Each row below holds a small network's activations on one input, seen along a few directions.
Each table varies a few parts of the input and shows all the possible inputs, shuffled.
A made-up example of a description, with smaller parts first: line(4) and (point or line(11) or (values(2) and ring(8))).
Shared parts are said once, and a part with two or three values counts as separate values.
In the rows, zero is written as 128.

Other details of the inputs shift rows strongly along three fixed directions, in all tables alike. That doesn't count.
These rows show it; all are for the same input, with only those details redrawn:
[122 162 153 143 107 139 158 123 135 124  83]
[124  54 144  98 152  83  71 129 123 153 139]
[ 79 104 124 119 138  75 137  83 129 120 109]
[114 144 157 117  98 166 177 150 108 118  62]

A family of inputs:
row 1: [187  96 155  71 100 218  92 136 116 127 138]
row 2: [104 102 139 138 119 117 114 128 130 124 130]
row 3: [158 176 169 156 113 141  89 151 147 131 144]
row 4: [158 158 152 174 110 148  98 159 163 127 140]
row 5: [119 162 144 149 121 153 167 121 128 135  97]
row 6: [143  51 119  65 148 147  61  84 135 136 182]
row 7: [160 170 155 184 133  89  98  94 191 162 147]
row 8: [ 83 148 119 112 115 125 138 137 103  90 122]
row 9: [ 84 130  84 117 159  80 149  84 110 122 123]
row 10: [116 124  96 123 123 109 181 137 112 131 107]
row 11: [ 73 124  95 119 146  91 189  83 104 113 106]
row 12: [182  93 141  81 113 238  96 140 121 142 141]
row 13: [174 119 146 102 126 159 105 212  95 125 128]
row 14: [176 177 129 194 137  87 107  95 183 165 149]
row 15: [142  62 108 102 173  75 102 148 118 154 166]
row 16: [136 164 138 145 131 141 181 129 127 128 101]
row 17: [123 174 138 143 116 147 150 120 116 123  89]
row 18: [137  60 107 100 182  92  76 135 106 160 155]
row 19: [120 116 112  95 105 184 147  65 119  97 123]
row 20: [ 84 117  84 119 147  83 145 109 100  92 129]
row 21: [185 183 109 155 137 136 115 161 139 154 139]
row 22: [114 144 157 117  98 166 177 150 108 118  62]
row 23: [121 117 120 125 147 105 139 144 123 117 146]
row 24: [102 161 136 120 101 176 164 168  94  88  96]
row 25: [108 185 128 168 132 100 146  74 157 135 125]
row 26: [121 179 110 179 126  84 153  99 166  98 128]
row 27: [178 164 134 174 134 145 121 161 150 139 149]
row 28: [169 165 171 157 131 143 110 140 155 159 131]
row 29: [ 42 126 105 121 116  94 177 102 122  89 121]
row 30: [155 166 153 171 124 155 108 158 158 133 156]
row 31: [180  85 159  80 109 223 107 135 131 141 146]
row 32: [131  82 118 105 111 166 130  67 148 126 143]
row 33: [171 178 113 156 123 153  79  37 194 135 182]
row 34: [118 119  93 133 126 114 177 133 112 118  96]
row 35: [180 178 115 194 139  77 111 110 187 146 148]
row 36: [117 130 130 112 135 110 104 118 107 136 119]
row 37: [116 112 135 123 127 109 113 119 123 141 112]
row 38: [193 178 128 155 133 125 115 159 140 142 133]
row 39: [191 182 117 156 128 127 110 157 132 146 134]
row 40: [103 130 134 115 131 109 108 141 120 100 144]
row 41: [102 186 135 136 117 151 151 148 132  97 123]
row 42: [110  75 133  96 145  90  52 138 103 137 168]
row 43: [144 186 147 190 139  98  92 114 192 128 183]
row 44: [ 85 106 100 126 141  67 160 107 132 105 137]
row 45: [112 128 134 110 148 115 113 123 120 139 124]
row 46: [121 148 123 123  98 162 193 175 103 108  90]
row 47: [111 169 129 179 124  98 152  72 167 138 114]
row 48: [ 94 184 132 175 122 105 142  85 158 118 145]
row 49: [138 101 100 135 139 102 150 139 126 145 128]
row 50: [109 157 137 115 116 182 173 150  96 125  73]
row 51: [121 173 103 187 128  92 162  97 165 113 134]
row 52: [ 95 157 140 122 106 187 169 160  98 109  93]
row 53: [174 191  94 193 156  92 105 108 175 153 161]
row 54: [ 82 124 136 121 113 121 163 139 129 100 122]
row 55: [169 162 161 160 113 140 108 139 156 168 124]
row 56: [116 102 123  94  99 173 154  66 138  97 116]
row 57: [146 179 145 192 126  93  86 114 196 121 165]
row 58: [ 78 142 133 113 124 131 146 130 113 106 120]
row 59: [ 53 121 107 106 138  97 130 103 107 108 136]
row 60: [136 113  96 128 134  96 135 138 119 135 121]
row 61: [143  41 120  74 141 146  66  80 136 146 186]
row 62: [181 104 131 106 132 161 127 209  96 161 128]
row 63: [128  71  96 106 174  91  74 152 110 136 172]
row 64: [133  53 107 117 156  83  80 150 120 133 158]
row 65: [ 95  95 100 133 149  78 162  86 126 132 117]
row 66: [108  50 150 102 141  86  78 141 131 147 167]
row 67: [158 116 156  91 129 176  92 192  94 163 115]
row 68: [129  88 127  96 110 157 131  66 152 120 144]
row 69: [150 189 140 155 123 152  90 163 149 130 154]
row 70: [ 64 103 128 125 126  78 134  94 132 103 130]
row 71: [142  53  98 110 175  82  99 146 113 159 166]
row 72: [134 125 134  93  74 222 182 100 124 112 103]
row 73: [ 82 129 122 123 108 125 146 138 119  95 115]
row 74: [ 77 128  77 111 150  86 145 115 104 100 137]
row 75: [ 92 121 102 115 155  69 148  83 109 110 117]
row 76: [125  71 140  88 160  84  61 129 107 149 147]
row 77: [117 121 106 122 127 106 186 138 118 125 106]
row 78: [108  44 139 111 143  93  77 137 127 151 166]
row 79: [177 173 139 193 142  85 113  97 189 160 148]
row 80: [190 100 148  71  95 225  88 138 109 132 138]
row 81: [146 101 182 105 118 176 108 200 109 145 135]
row 82: [183  80 150  81  90 220  96 135 123 136 132]
row 83: [124 134 104 121 136 102 117 141 106 110 138]
row 84: [ 56  98 119 123 139  99 150  97 116 111 137]
row 85: [147  96 172 108 101 172 104 200 110 153 128]
row 86: [108 139 113 111 146 123 165 123 105 121 101]
row 87: [128  80 107  98 172  84  76 155 115 132 172]
row 88: [112 122 113 124 124 116 165 119 108 123  90]
row 89: [145 175 102 148 124 136 169 141 111 119 100]
row 90: [176 175 128 202 156  99 109  91 179 162 156]
row 91: [ 75  94  95 100 121 155 178  29 131  96 130]
row 92: [154 175 153 163 119 150 103 161 154 134 158]
row 93: [ 96  71  99  99 115 144 140  41 136 103 133]
row 94: [169 109 141 109 129 167 116 213  98 141 136]
row 95: [105  71 115 101 164 100  61 150 117 132 180]
row 96: [178 175 137 194 141  86 104  96 185 150 140]
row 97: [148  89 160 114 113 173 107 210 117 140 136]
row 98: [181 111 146  98 128 163 102 193  84 153 113]
row 99: [172 154 158 170 118 145 102 136 156 157 114]
row 100: [134 118 114 125 148 110 125 119 107 133 117]
row 101: [101 156 147 122  96 178 165 156  91 101  88]
row 102: [111 144  93 112 143 115 174 138 105 117 110]
row 103: [133 133 131 131 110 168 190 152 101 120  63]
row 104: [101 111 138 129 114 112 110 129 126 124 132]
row 105: [ 81 111  87 122 133  78 151 111 114  97 122]
Describe the family of inputs behind these rows.
> values(3) and ring(5) and (point or ring(6))
The inputs of row 59 and row 52 match in every part but the values(3) part. If row 98 is changed in the same way as row 59 into row 52, which row does it become?
> row 100
The inputs of row 9 and row 18 match in every part but the values(3) part. If row 33 is changed in the same way as row 9 into row 18, which row does it become?
> row 12
The inputs of row 13 and row 83 match in every part but the values(3) part. If row 87 is changed in the same way as row 13 into row 83, which row does it become?
> row 74
Which other rows agree with row 68 in the values(3) part and the ring(5) part? List them by row number.
> row 7, row 44, row 54, row 66, row 77, row 79
Change only the ring(6) part in row 89. List by row number the other rows that result.
> row 17, row 20, row 24, row 100, row 101
Change only the values(3) part in row 56. List by row number the other rows that result.
> row 82, row 93
Change only the ring(6) part in row 73. List by row number the other rows that result.
> row 37, row 60, row 88, row 104, row 105
